Each row below holds a small network's activations on one input, seen along a few directions.
Each table varies a few parts of the input and shows all the possible inputs, shuffled.
A made-up example of a description, with smaller parts first: one of 5 places around a ring, together with either a single point or one of 11 places along a line or (one of 2 separate values, together with one of 6 places along a line).
Shared parts are said once, and a part with two or three values counts as separate values.
In the rows, 128 means zero.

Other details of the inputs vary at random and push rows far along two fixed directions, the same in every table; ignore that.

Rows:
x1:  91 109 135 145 155 101 165 123 144 184 119 129 203
x2: 127 130 144 103 134 146 114 126 141 111 131 101 115
x3: 144 112  84 134  93 149 141 163 121 118 135 166 113
x4: 115 135  97 134 105 108 127 156 121 123 122 181 144
x5: 152 131 117 132 103 159 123 142 130 129 146 135  95
x6: 137 117  96 138  99 132 144 156 127 116 127 178 154
x7: 136 139 123 124 121 139 133 132 106 103 149 135  94
x8: 128 126 136 117 153 108 137 107 143 139 130 113 169
x9: 148 134 110 102  98 146  89 147 103  91 148 128  62
x10: 131 119 100 130 101 142 136 161 127 108 128 168 140
x11: 140 119 174 115 153 137 102 103 122 114 131  63  88
x12: 134 117 106 155 123 107 145 135 127 113 113 165 151
x13: 129 118 150 120 127 134 129 130 132 137 127 118 146
x14: 143 136 111 126 138 136 129 125 141 139 139 126 128
x15: 142 117 150 132 138 118 122 106 127 119 126 100 115
x16: 103 121 147 144 159 116 149 105 133 142 119 129 150
x17: 129 120 145 110 154 143  90  98 111 111 130  63  91
x18: 143 120 123 131 132 143 129 115 113 105 136 134  92
x19: 148 129  86 142 101 155 134 160 126 121 143 169 112
x20: 103 123 128 146 142 111 131 115 130 141 101 127 165
x21: 137 115 157 106 145 121  93  88 124 137 132  77  95
x22: 137 118 141 114 152 134  99  91 111 118 130  71 103
x23:  81 134 160 154 168  71 160 111 141 165 117 119 217
x24: 140 120 125 130 105 130 139 137 132 129 128 148 147
x25: 140 115 101 142  93 133 151 153 131 141 126 164 133
x26: 135 119 145 110 128 135  92 117 122 123 123 104  84
x27: 127 129  91 150 115 142 145 160 134 136 133 175 145
x28: 124 143 158 123 131 136 131 123 114 124 140 113 103
x29: 135 120 153 122 144 123 108  87 119 137 121  77 119
x30: 123 119  95 138  96 133 112 157 129 106 108 180 109
x31: 141 137 101 126 103 136 144 158 148 128 107 171 128
x32: 143 140 162 101 156 155 102 105 141 143 146  63  89
x33: 107 142 124 136 113 127 122 141 119 121 120 132 133
x34: 137 139 136 128 145 124 131 105 151 161 136 107 140
x35: 128 138 122 123 154 134 127 120 145 146 137 113 135
x36: 134 122 112 141 103 146 121 156 127  84 116 154  96
x37:  82 133 140 140 149  76 141 120 138 171 114 141 200
x38: 128 142 104 135 119 147 131 151 149 131 126 155 125
x39: 123 137 116 133 122 113 127 125 110 127 128 131 146
x40: 137 114 142 115 124 152 125 137 125 141 136 102 103
x41: 142 126 145  91 166 133 117  94 138 139 141  62 110
x42: 112 141 149 144 142  97 161 104 126 155 132 134 167
x43: 129 129 131 122 126 169 113 143 131 127 148 111  93
x44: 132 133  87 124 117 132 145 152 145 122 115 166 136
x45: 120 112 126 129 150  97 120 102 127 146 119 125 150
x46: 146 133 144 102 118 151 112 132 137 110 130 110 102
x47: 121 134 144 120 129  97 118 111 123 150 133 119 140
x48: 116 138 123 133 108 104 129 147 125 142 117 166 148
x49: 127 141 120 152  96 114 146 164 126 114 115 176 145
x50: 139 128 105 143  92 142 120 149 117 108 100 164 111
x51: 147 133 111 134  95 168 123 165 128 122 136 155  92
x52: 135 129 115 152 106 136 149 147 123 115 110 186 116
x53: 139 136 173 109 142 125 108 102 115 116 152  59  94
x54: 131 136  99 150 102 109 148 158 119 104 127 178 148
x55: 114 142 149 128 129 116 121 120 116 141 121 107 142
x56: 135 129 137  99 142 142 113 121 137 109 138  98 115
x57: 110 143 118 147 111 129 153 152 123 115 126 175 131
x58: 103 107 137 132 167 106 153 112 135 177 132 105 186
x59: 129 115 131 107 141 134  88 115 119 114 132  98  86
x60: 143 133 133 111 136 123 135 113 148 145 125 109 129
x61: 113 132 131 115 149 124 141 121 154 147 116 117 149
x62:  98 115 150 130 151 112 145 117 141 156 123 118 191
x63: 151 120 114 122 110 160 101 148 113  67 133 125  57
x64: 136 122 124 126 131 154 120 123 114  94 137 128  77
x65: 120 141 128 139 114 103 137 120 118 143 119 135 159
x66:  90 137 142 149 165  87 169 108 128 161 128 141 199
x67: 155 124 135 124 114 157 117 116 114  97 140 121  56
x68: 142 133 121 124 110 123 138 131 145 124 122 150 147
x69: 111 134 141 135 148 103 135 124 123 126 134 115 157
x70: 107 136 148 120 157 111 116 102 114 139 134  79 147
Each input here is: one of 5 places around a ring, together with either one of 6 places around a ring or (one of 2 separate values, together with one of 4 places along a line).
The inputs of x38 and x14 match in every part but the place on the ring of 5. If x30 is changed in the same way as x38 into x14, which row does it become? -> x45
The inputs of x29 and x22 match in every part but the place on the ring of 5. If x68 is changed in the same way as x29 into x22, which row does it become? -> x8
Change only the place on the ring of 5 in x58. List by row number the other rows that result. -> x1, x3, x25, x40
Change only the choice among 2 separate values in x50. List by row number the other rows that result. -> x55

Rows:
x71: 149 149 174  88 125 147 119 133 146 137 158  75  96
x72: 140 141 166  81 166 143 107  95 161 183 141  48 120
x73: 131 144 170 104 124 161 109 131 112 158 185  58  76
x74: 100 138 147 184 168  33 188  79 126 169  97 163 248
x75: 179 122  68 151  68 150 119 157  98  58 121 215  48
x76: 103  98 114 128 187  97 149  97 157 182 117 102 221
x77: 107 137 126 151 159 117 169 126 135 124 133 139 180
x78: 149 105  53 166  83  88 136 147 130 128  86 230 169
x79: 147 117  60 143  97 173 148 176 124  73 138 199  85
x80: 141 144 117  86  98 176  99 171 121  56 153 115  61
x81: 145 105 106 146 103 165 125 155 115  81 115 163  59
x82:  96 118 157 120 163 102 111  99 149 160  95  93 164
x83: 133 131 160  97 164  90  79  67 126 143 121  54 121
x84: 107 128 177 108 121 168  77 130  80 103 157  64  48
x85:  73 140  79 178 110  92 178 185 119 156 127 229 234
x86: 115 131 132  87 171 136  99 113 148 134 135  67 126
x87:  98 137 168 127 143  82 115  89  81 151 145  75 137
x88: 168 112 106 109 113 165 125 131 153 161 132 126 119
x89: 127  94  64 170  87 118 143 169 143 128  77 221 171
x90: 103 133 175 115 138 117 117 121 129 117 110 103 140
x91: 162 151  83 124  32 133 109 179 103  42 114 204  63
x92: 123 147 149 161 150 108 190 116 158 177 133 145 196
x93: 140 121 143 135 160 139 165  94 152 178 146 119 150
x94: 136 128 179 115 140 174  96 111 106  74 138  66  42
The inputs of x87 and x85 match in every part but one. If x83 is changed in the same way as x87 into x85, which row does it become? -> x86
Describe the family of inputs behind these rows. -> one of 4 places along a line, together with either a single point or one of 5 places around a ring
Which other rows agree with x93 in the place on the line of 4? List them by row number. -> x71, x72, x73, x88, x92
Which other rows agree with x90 in the place on the line of 4? List them by row number. -> x81, x82, x84, x89, x94
Change only the place on the ring of 5 in x83. List by row number the other rows that result. -> x74, x75, x78, x91

Rows:
x95: 107 141 180 104 176 124 139 106 152 161 147  66 168
x96: 178 115 132  71 124 184  65 111 117 102 164  50  16
x97: 143 119 132 104 128 162  74 124  99  53 140  89  30
x98: 114 126 170 127 177  83 126  66 121 139 114  86 149
x99:  88 138 119 159 120  94 148 145 111 140 121 163 183
x100: 105 135 169 116 166 135 135 111 144 171 148  78 144
x101: 105 152 119 165 110  73 162 139 121 154 111 189 203
x102: 157 130  71 115  76 156 115 179 148  93 108 181 106
x103: 135 129 105 163 117 145 175 151 135 125 130 181 141
x104: 135 121  79 135  98 134 129 159 149 143 103 182 142
x105: 131 118  95 130  74 159 104 176  97  62 122 170  71
x106: 121 127 182 129 152  84 123  82 124 153 121  83 150
x107: 152 108  81 155 114 135 150 135 141 127 106 184 142
x108: 119 133 159 119 160 123 148 108 132 167 158  91 149
Describe the family of inputs behind these rows. -> either one of 6 places around a ring or (one of 2 separate values, together with one of 4 places along a line)
